A small network was shown many inputs. Here are its activations along a few directions, one row for each input.
Each table varies a few parts of the input and shows all the possible inputs, shuffled.
A made-up example of a description, with smaller parts first: line(6) and (point or line(11) or (values(2) and ring(8))).
Shared parts are said once, and a part with two or three values counts as separate values.
(in the rows, 128 means zero)

A family of inputs:
r1: [111 153 136 104 155  75 128 108 168 182 180]
r2: [116 130  82  66  93 156 130 142  76  95 130]
r3: [138 123 104  46  71 170 137 108  83  72 113]
r4: [ 99 163 152 124 153  57 133 100 157 180 164]
r5: [136 141 147  68  52 153 114 123  70  14 100]
r6: [115 153 156 145 177  61 114 127 143 166 156]
r7: [131 138 141 126 172  78 107 135 154 169 174]
r8: [101 163 158 135 172  62 127 114 150 173 164]
r9: [131 133 121  69  67 151 144 100  68  69  98]
r10: [203 107 125 217 144 183 126 134 167  57  61]
r11: [153  81 109 191  90 221 135 122 158 130 104]
r12: [ 98  64 131 197 122 162 165  90 169 165  96]
r13: [ 84 129 104 114 126 120 162 207  57 155 115]
r14: [144  91 128 213  88 205 145 112 148 127  86]
r15: [186  83 119 164 105 207 110 120 146 119  63]
r16: [152 142 151 140 178  78  85 132 160 130 174]
r17: [155 121 125  49  50 160 114 128  79  21 117]
r18: [175  93 136 185 102 191 115 114 136 115  43]
r19: [ 96 124  87  93 129 137 157 217  67 157 132]
r20: [ 97 142 102  85  93 146 133 135  67  91 110]
r21: [107 129  85  84 108 142 146 178  69 127 135]
r22: [109  55 114 177 124 179 158  98 180 168 116]
r23: [216  97 112 196 146 197 124 137 177  65  80]
r24: [118 148 143 115 166  78 120 122 162 177 182]
r25: [ 88 141 105 102 108 132 149 171  60 122 115]
r26: [126 153 169 155 175  68  96 123 141 150 163]
r27: [ 95 167 132  84 158  70 139  96 170 184 175]
r28: [140 154 167 162 177  62  90 126 149 125 159]
r29: [135 146 150 131 184  87  92 130 150 153 178]
r30: [ 83 176 149 103 156  50 146  88 159 184 157]
Describe the family of inputs behind these rows.
> values(2) and (line(4) or line(5) or line(6))
Changing only the values(2) part turns r26 into r29. The same change can be made to r4. Which row results?
> r1
Change only the values(2) part in r22. List by row number the other rows that result.
> r12
Start at r17 and move only the line(5) part, one step at a time. The first step leads to r3. Which rows follow, in order?
> r2, r21, r19

A family of inputs:
r31: [ 70 180 180  87 133  30 121  89 119 142 168]
r32: [122 153 150 216 225  58 125 149 185 217 159]
r33: [ 83 134 142 137 204  51 116 137 180 237 219]
r34: [103 118  93 123 114 155 139 197  51 145 115]
r35: [199 104 145 164 113 178 101  98 142  60  75]
r36: [111  95  91 134  85 174 152 128 105 128 102]
r37: [113 166 169 108 206  27  79 120 181 173 228]
r38: [144 146 113  88 105 136 114 161  72  77 116]
r39: [153 184 178 186 226  30  90 136 185 147 165]
r40: [147 129 110  86 108 145 127 139  87  63 113]
r41: [117 189 146  66 173  41 110  86 170 164 190]
r42: [167 123 132 103  81 157 125 103 123  72 107]
r43: [110  99  88 112 112 169 168 161 101 124 102]
r44: [143  81 120 179  94 207 139 123 147 123  73]
r45: [180 113 146 144  94 179 105 106 140  58  86]
r46: [ 41 150 155 115 133  53 156 105 118 205 159]
r47: [163  70 121 194 116 206 142 119 156 122  65]
r48: [ 88 156 121  94 173  64 146 101 169 232 184]
r49: [141 148 119  90 114 131 106 180  48  80 126]
r50: [129  97 105 140  79 184 150 116 122 133  88]
r51: [147 125 118  96  87 149 127 117 110  61 114]
r52: [164 115 133 131  95 180 122  99 135  55 112]
r53: [130  82 110 159  99 207 163 122 148 117 103]
r54: [108 118  89 119 105 161 148 179  77 139 103]
Changing only one part turns r42 into r50. The same change can be made to r37. Which row results?
> r33
Describe the family of inputs behind these rows.
> values(2) and (line(4) or line(8))
Change only the line(8) part in r43. List by row number the other rows that result.
> r34, r36, r44, r47, r50, r53, r54

A family of inputs:
r55: [150 114 161 189 195 107  96 134 165 142 141]
r56: [187 124  97  56  67 184 128 155  52  32 139]
r57: [ 48 131 129  88 118  79 125 139  75 133 150]
r58: [108 159 112 112 157  79 129 128 163 180 168]
r59: [188 156 126 105 116 153 116 134  80  34  74]
r60: [ 99 149 116  91 159  82 143 119 131 170 177]
r61: [ 68 159 154  95  85  84 135 151  62 145 129]
r62: [131 148 137 136 172  96 110 128 182 179 145]
r63: [103  84 108 188  87 199 146 123 158 120  68]
r64: [118 166 142 130 167 107 120 108 162 193 165]
r65: [ 61 142 117  93 146  81 117 126  73 149 170]
r66: [150 136 160 163 185  99 121 126 170 162 139]
r67: [135  88  90 178 102 207 143 176 107 123  33]
r68: [145  68  71 127  81 247 181 176  74 120  90]
r69: [ 98 145 114  67 146  71 166 153 131 153 170]
r70: [157 152 142 116  97 141 116  83 133  31 106]
r71: [179 133 163 230 183 103  95 165 168 124 150]
r72: [173 120 166  98  79 126  97  46 166  74 132]
r73: [131  60 129 170  90 186 149  61 180 167  85]
Describe the family of inputs behind these rows.
> (values(2) and line(4)) or line(11)
Start at r61 and move only the line(11) part, one step at a time. The first step leads to r57. Which rows follow, in order?
> r65, r69, r60, r58, r64, r62, r66, r55, r71

A family of inputs:
r74: [153 136 137 143 123 144 131 131 127  95 102]
r75: [158 123 143 145 127 132 112 114 138  98 105]
r76: [119  99  94 116  78 188 147 144  92 105  93]
r77: [160 115 138 175 151 142 115 100 182 133 138]
r78: [161 125 140 147 150 136 110  95 178 115 120]
r79: [109 160 130  64 154  70 117 148 107 137 190]
r80: [ 91 137 136 141 176  75 128 128 146 204 166]
r81: [ 88 181 148  43 123  58 110 110  92 110 172]
r82: [145 120 128 133 109 158 134 139 117  94 103]
r83: [133 111 105 142 103 165 140 146 102  94  97]
r84: [ 78 120 142 179 184  81 141 121 172 226 164]
r85: [121 100  95 112  59 196 159 149  92 114  91]
r86: [158 118 153 159 128 133 105 114 154 110 123]
r87: [107 168 130 106 162  69 120 143 126 179 168]
r88: [138 106  99 114  92 171 151 139  97 106  89]
Describe the family of inputs behind these rows.
> line(5) or line(10)
What sort of input is r87?
> line(5)
